Each row below holds a small network's activations on one input, seen along a few directions.
Each table varies a few parts of the input and shows all the possible inputs, shuffled.
A made-up example of a description, with smaller parts first: line(4) and (point or ring(11) or (values(3) and ring(5))).
Shared parts are said once, and a part with two or three values counts as separate values.

Other details of the inputs vary at random and push rows far along two fixed directions, the same in every table; ignore that.

Rows:
x1: [ -3 -41 -13  18  15 -27  41 -12 -36 -14   5]
x2: [-21 -33 -12   9  19 -36  55  -5 -31 -16   2]
x3: [-10 -19   2  18  24 -29  40 -28 -27 -48   7]
x4: [ 11   9   5   9 -19  -3 -35 -59  45   8  19]
x5: [ 11  21  11  17 -27  -9 -25 -67  37   4  12]
x6: [ -3  26  -1  36   4  17 -61 -30  22  24  48]
x7: [-34 -24  -3   5  15 -15  65   6 -37 -11   5]
x8: [-25  24  -8 -11 -37   6 -35 -48  -2  42  81]
x9: [ -7 -26 -13   4  20  -9   3  47 -36 -60 -15]
x10: [ 31  10   1  -6 -25   9 -23   6  48  19 -18]
x11: [  4  -3 -11 -15   8  -9  55  63 -14 -51 -91]
x12: [ 18 -24  24 -30  60   5  15  51 -24 -57 -42]
x13: [-16 -49   3  10  49 -32  32 -31 -29 -26  76]
x14: [-30 -14  -9  38  20 -16  23  -3 -58 -43   6]
x15: [-30 -49  22   2  61 -26  32 -10 -52  25  59]
x16: [-20 -44  -3  16  55 -31  45  -4 -36  13  75]
x17: [-65  -7 -24  -2   1 -28  32 -42 -69  -2  72]
x18: [ 24 -14  -3  16 -17   6 -33 -43  32  46  41]
x19: [-22   4  -5   9 -26 -10 -12 -50  36  55  33]
x20: [ 11  54  -8 -23 -28  30 -37  12   8   9  13]
x21: [-39  23 -17 -15 -44  -2 -35 -56  -2  41  71]
x22: [  0  15   6   8 -26   4 -17 -30  43  50  21]
x23: [-16 -48 -12  -8  20 -31  42  16 -23 -12  15]
x24: [  5  27  -1  -4 -38  -1  -6  -7  41  19 -42]
x25: [ 17  38  -3  17 -38  14 -45  10  19 -25 -50]
x26: [ 37   3  19 -10   2  26 -45   2  23  34 -28]
x27: [ 38  29  -3 -16 -47   7 -16  27  52  -6 -85]
x28: [ 28 -19   2 -15  54  -2  28  55 -10 -69 -24]
x29: [-12 -18   5   4  43   2  59  42 -35 -15  13]
x30: [ 23 -13  -7  -8  21  10  -6  93 -21 -82 -55]
x31: [ 12  53  15 -44 -23  42 -52  29  -3   9 -34]
x32: [  0 -12  27 -23  42  20  41  71 -38 -23 -50]
x33: [ 29  39  29 -23  -8  33 -30  39  36  22 -74]
x34: [-11 -57 -10  24  55 -26  29 -24 -37  23  90]
x35: [ 18  -9   5 -24  10  16  48  87  -9 -47 -62]
x36: [ 19  30  -2 -17 -42  33 -11  30  49   3 -73]
x37: [-39  34 -15  -7 -48  -8 -27 -63  -8  37  64]
x38: [ 22  35   5   1  -9  18 -14  15  44  27 -21]
x39: [  9  -6  -4  21 -35 -10 -20 -59  23  40  22]
x40: [  9  28  18   1   7  36 -71  13  14   7 -25]
x41: [ 43  -5 -11  -9 -34  13 -31  11  41   4 -50]
x42: [-19  32   0  27 -33  16   3 -57  24  44  -8]
Each input here is: line(6) and (values(2) or line(5)).
Changing only the line(6) part turns x32 into x35. The same change can be made to x31. Which row results?
Answer: x8
Changing only the line(6) part turns x10 into x15. The same change can be made to x22. Which row results?
Answer: x33
Which other rows does x20 become when the values(2) part takes its other values? List them by row number.
Answer: x6

Rows:
x43: [ -7   4   6  20   8  11 -35 -22   6  26  40]
x44: [ -1 -49  -6 -25  26 -21  68  44 -32 -17  -7]
x45: [-14 -26  -5   0  13 -18  45  -9 -12  28  30]
x46: [  2   7   6  25   9   8 -36 -35   9   6  41]
x47: [ -8  27  19  12  -5  14 -50 -44  23  49  44]
x48: [ 29  45  19 -33 -11  48 -36  47  22  12 -66]
x49: [-10 -27   7 -19  31  -1   6  10 -30  22  57]
x50: [-54  15 -26  -4 -26 -12  19 -15 -47 -17  40]
x51: [  2 -22  -2  15  32 -13  -8 -12 -21 -18  47]
x52: [ 27  36  10 -22 -31  28   2  28  39  15 -90]
x53: [  2 -58 -13  -5  25 -31  55  34 -29 -40 -14]
x54: [ 32  36  12 -12 -12  37 -49  36  25 -11 -70]
x55: [-10 -19   4  -3  35  -9  -2   0 -20   4  50]
x56: [  2 -41   3 -28  48 -12  21  52 -40 -41  13]
x57: [-11 -35 -12  20  11 -29  31 -19  -8   6  25]
x58: [ -7 -25  -3   9  31  -9  -7   1 -24   2  46]
x59: [-31  59 -16 -14 -63  12 -24 -25  -7   1 -13]
x60: [-26 -56  -4   5  26 -43  51 -29 -25   5  58]
x61: [ -9  10  13   7  11  11 -30 -22  10  27  43]
x62: [  8  14   1  22 -28   2 -11 -23  36  24 -25]
x63: [  5 -47  -4 -16  44 -11  16  53 -44 -43   8]
x64: [  50  -46  -17  -32   24  -17   64  111  -21 -121 -115]
x65: [ 30  26   2  -1 -33  17 -11  18  41  -7 -94]
x66: [  5  20   8   9 -25   2  -6 -24  40  25 -22]
x67: [ 41  39  12  -7 -11  33 -50  24  28 -31 -69]
x68: [-45   8 -31 -11 -26 -21  18 -12 -47 -18  43]
x69: [ 29  42  19 -25  -9  37 -44  36  29  -9 -67]
x70: [ 27  32   8 -14 -30  17  -6  17  45  -6 -91]
x71: [-10  -5  -4  31 -13  -8   2 -42  22  30  18]
x72: [ 14 -45  -3 -11  45 -15  15  40 -41 -63  10]
x73: [ 10  24  11  11  -7  22 -49  -4  19  20  -2]
x74: [-12   0   3  18 -10  -8   8 -43  26  31  21]
x75: [-13   3   4  11 -11   2  16 -31  18  52  23]
x76: [-11 -16   5 -11  33   1   6  11 -27  24  52]
x77: [-27  58 -19  -9 -65  10 -24 -17  -2   1  -6]
x78: [  7  32  18  -9  -6  32 -36   7  16  42   2]
x79: [ 17  16   1  28 -27  -2 -12 -36  39   4 -24]
x80: [-10  13  13   0   9  22 -22 -12   2  48  45]
x81: [ -1  -3  -4  37 -12 -12   2 -55  25  10  19]
x82: [-16 -21   0  29  11 -26  29 -47 -13  -8  15]
x83: [ -2 -32 -12  26  12 -33  30 -33  -5 -14  26]
x84: [ 19  26  11  17  -6  18 -50 -17  23   0   0]
x85: [-13 -29  -6   8  14 -29  36 -20  -4   8  28]
x86: [  5  23   9   2 -26  13   2 -13  33  46 -20]
x87: [ -14  -16  -35  -54   -7  -18   55   94  -74 -102  -47]
Changing only one part turns x74 into x85. The same change can be made to x75. Which row results?
Answer: x45
Changing only one part turns x72 into x67. The same change can be made to x60. Which row results?
Answer: x70
What is each input in this table made of?
Answer: line(5) and (point or (values(2) and line(4)))
Which other rows does x81 become when the values(2) part takes its other values? List them by row number.
Answer: x46
List by row number the other rows that have the line(5) part in common with x73.
Answer: x47, x62, x66, x77, x78, x79, x84, x86

Rows:
x88: [  3 -10 -13  -7   1  -7   9  19 -14 -18  19]
x89: [ 19  23   9  22 -15  21 -44 -20  46  11 -16]
x90: [  4   0   4 -25  15   4 -10  27 -26 -31   7]
x91: [-46  22 -13   3 -34 -12  12 -42 -11  20  25]
x92: [ 26  -9 -12  -8  11   6  -3  57 -14 -59 -44]
x93: [ 15  17  -2 -39   4  24  -4  81  -8 -36 -59]
x94: [ 25 -29   2  -4  13 -16  26  25  14 -30 -41]
x95: [-24 -41   5  24  39 -28  47 -38 -22  25  57]
x96: [ 31   4  16 -14  23  12 -11  63  -1 -57 -73]
x97: [-12   0   4  11 -20   0  -7 -51  21  73  40]
x98: [ -9 -53 -13   4  20 -35  29 -21 -25 -13  42]
x99: [-32  -4  -6  -6  -2 -11  54  19 -44 -20 -30]
x100: [  1  14 -20 -24 -22  -6  33  48 -26 -70 -61]
x101: [ -8  17  -4  11 -18   8 -37 -46  12  32  65]
x102: [  5  18  -3 -15 -39   6 -23 -32  48  52  11]
x103: [-46 -26  11  12  38  -9  21 -24 -54  33  75]
x104: [  4 -15  -6  -2  25  -1  -6  26 -31 -43  -1]
x105: [ 31  13  -7 -23 -37   7 -20  -6  43   6 -15]
x106: [ -3  -9  22  -3  47   2  13  16 -26 -14  -4]
x107: [  5 -25   3 -22   8  -5  37  27  -7   5 -23]
x108: [  4  34  -6  -5 -37  17 -35 -10  40  42   4]
x109: [ -1  56  14  -8 -42  29 -79 -48  50  68  25]
x110: [ 18  32  19   7   2  30 -32  -3  27  16 -26]
x111: [  50   24   10  -17   10   35    0   87   22  -49 -112]
x112: [ 15  -6   1 -14  21   3 -18  35 -24 -46 -23]
x113: [-16 -11   5   2  19   6  17  15 -27  14  16]
x114: [-20 -30   5  25  43 -20  41 -13 -27  10  40]
x115: [ 20  15  -9  -7 -37   5 -26 -21  37  20  12]
x116: [-21  -9  -6 -11  18  -1  14  23 -27  -2  27]
x117: [ 31  35  -8 -26 -48  20 -29  23  58  22 -52]
x118: [-41 -26 -22  20   5 -38  41 -28 -54 -38  29]
x119: [ 13 -26 -17   3  15 -14  14  35 -21 -42 -12]
x120: [-39 -21  -7  28  12 -33  49 -24 -37 -34   9]
x121: [-35 -35  12  32  45 -20  11 -39 -36   1  72]
x122: [-25 -20  -4  -2  28 -12   9  -7 -48 -12  69]
x123: [ 38  15   2   8 -28  12 -26  -2  61   3 -54]
x124: [  8 -30   8  -6  30 -14  46  12  -5  -9 -17]
x125: [  3  52  25   3 -36  36 -72 -53  44  78  13]
x126: [ 45  38   4  16 -37  22 -49   4  72  10 -59]
x127: [-24   4   1  14   4 -13  46 -10 -22 -21 -24]
x128: [  3  -7 -12  22 -23 -13 -27 -61  26  34  45]
x129: [-15  10   5  20 -17   5 -14 -44  15  68  43]
Changing only one part turns x129 into x126. The same change can be made to x107. Which row results?
Answer: x94
Changing only one part turns x97 into x115. The same change can be made to x99. Which row results?
Answer: x100
What is each input in this table made of?
Answer: ring(6) and (point or line(6))
Which other rows does x109 become when the ring(6) part takes its other values? List them by row number.
Answer: x90, x96, x106, x112, x125
Which other rows does x93 become when the line(6) part takes its other values? List them by row number.
Answer: x102, x108, x109, x116, x117
